A small network was trained on made-up records. Each row is its average activation on records with the value named, seen along a few directions.
Values that are neighbours, or in one group, have similar rows; names and order tell nothing.

Other fields vary at random and push rows far along two fixed directions, the same in every table; ignore that.
To show where, the next rows are all for the same value of a field, averaged over different records:
[-35  20  11  42  18   1   8 -16  14 -11  -5  14   4 -14  22  -5  10]
[ 32 -19 -10 -18 -23  -5 -13  15 -25   2   0 -23   3  -3 -17  18   3]
[ 21 -15   7 -28  -4  -6  -4 -10  -9  -7  10  -9 -14  -2  -8  11   2]
[  2  15  25 -13   0 -10   6 -28  -6  -8   1  20 -30  -7  -8  -7   7]
[-46  32  24  46  34  -6  15 -29  24 -19  -2  37 -10 -14  27 -13  14]
[ 49 -37 -14 -24 -24   1 -15  23 -25  -1   1 -44  11   1 -16  16  -4]
[ 23  -8   1 -18  -8  -6  -9  -2 -19  -3   3 -11  -9  -4 -17   8  -1]
[-14   3  -7  33   3  12 -12  11  -6  -8  -3  -8  20  -4  14   6  16]

Field U:
u7: [ 42 -26  -3 -35 -15  -5  -4   5 -18   1   3 -15 -16  -8 -25  13   2]
u1: [ -2   4  12 -21   4   2  -5  17  14   8   5  -3  14  -5 -20   1 -12]
u6: [ 13  14   9 -56   3 -19   5 -17  18  16   5  30 -31  28  -6 -19 -13]
u5: [-19 -10 -51  76  -6  40  -5  46   7   8 -19 -36  69  10  30   9  -7]
u2: [-29   8 -36  59   6  24  11  15   7  -2 -11 -11  29  20  25   5  -2]
u8: [ -1 -12  -8   2 -12   3   0  17 -11   1  -2  -7  16  -7   0  -1  -6]
u4: [-38  35  23 -11  28 -16  24 -37  30  10   2  55 -43   9  22 -37  -8]
u3: [  2  -4  17 -35  -3  -9  -4 -12   5  11  14  13 -13   0 -23  -4   0]
The values of U form 4 separate groups.
Which other values are in the same group as u4? Give them in the order they are listed.
Answer: u6
Which other values are in the same group as u5? Give them in the order they are listed.
Answer: u2
Which other values are in the same group as u7? Give them in the order they are listed.
Answer: u8

Field B:
b2: [-31  14 -20  49   6  17  10   9  10  -4  -9   6  17   9  28  -6 -10]
b7: [ 44 -25   1 -29 -22 -11 -13   8 -33 -11   4 -23   1 -17 -22  17   4]
b4: [ -2  -8  -9  11  -3  15  -6  33   2  14   2 -20  37  10 -11  -1  -7]
b9: [-55  37  -3  63  34   9  22 -19  29  -9 -10  32   2   7  44 -11   8]
b5: [ 32 -15  -4 -36 -14   6 -14  22  -1  19   2 -13  11   5 -17   3  -4]
b8: [ -3   3   9 -15   0  -5   2   1  13   9   8  10   7   4 -11  -5   1]
b6: [-17  10  12  25  11  -2   3 -24   5 -12   5   6 -12 -17  12  -1  12]
b1: [  6  14  33 -77   6 -45  12 -53   5   1   5  53 -88  12  -5 -21  -9]
b3: [ 25 -29 -18   8 -18  15 -15  23 -29  -7  -7 -51  25 -13 -17  25   5]
The values of B form 3 separate groups.
Which other values are in the same group as b2? Give them in the order they are listed.
Answer: b9, b1
Which other values are in the same group as b6? Give them in the order they are listed.
Answer: b7, b3

Field P:
p9: [ -6   5   3 -17  11  -1  -5 -13 -10  -2  -2  10 -42  16  10  -7  -4]
p7: [ 19   5  10 -60 -15 -36   6 -27 -14  -4   2  25 -61   7  -8  -4  -9]
p13: [ -4  -8   1  16  -4   7  -3  -7  -5 -19   3 -10   7 -16  -6   6  11]
p6: [ 14   4  -2 -14   9  -1  -4  10   6  15   4   9   4   6  -2  -7   9]
p11: [  8  -6   7 -26 -10   4  -3   9   5  12   5  -1  -9  -1 -11  -9 -10]
p14: [ 14  -2   6 -24  -9  -9   1  -1   2  14   7   6   2   6 -15  -6  -5]
p3: [-23   0   7   1   7   3  16  -1  11   2   7  14   8  -2  -3 -11 -15]
p10: [-26  21  21 -13  16 -12  13 -20  22  -7   0  34  -7   4  -1 -14   2]
p1: [-38  10  -8  76  15  17  10   6   0 -15   0 -16  33 -17  14   6  16]
p8: [ 40 -27 -36 -16 -27   4  -1  23 -22   1  -7 -23   6  12  -9  18  -9]
p2: [-51  32   2  51  34  -1  22 -34  29  -7  -9  32 -15   6  38 -13   0]
p12: [ 24 -18  -7   0 -13   8 -12  16 -21  -5  -5 -31  24 -17  -9  23   9]
p4: [  2 -11 -25  29 -15  31 -21  39  10  14  -5 -36  49  12   1  13  -3]
p5: [ 28  -4  19  -3  -1 -14 -19   1 -12   1   0 -12   1 -16   1   5   9]
The values of P form 3 separate groups.
Which other values are in the same group as p2? Give them in the order they are listed.
Answer: p9, p7, p8
Which other values are in the same group as p5? Give them in the order they are listed.
Answer: p13, p1, p12
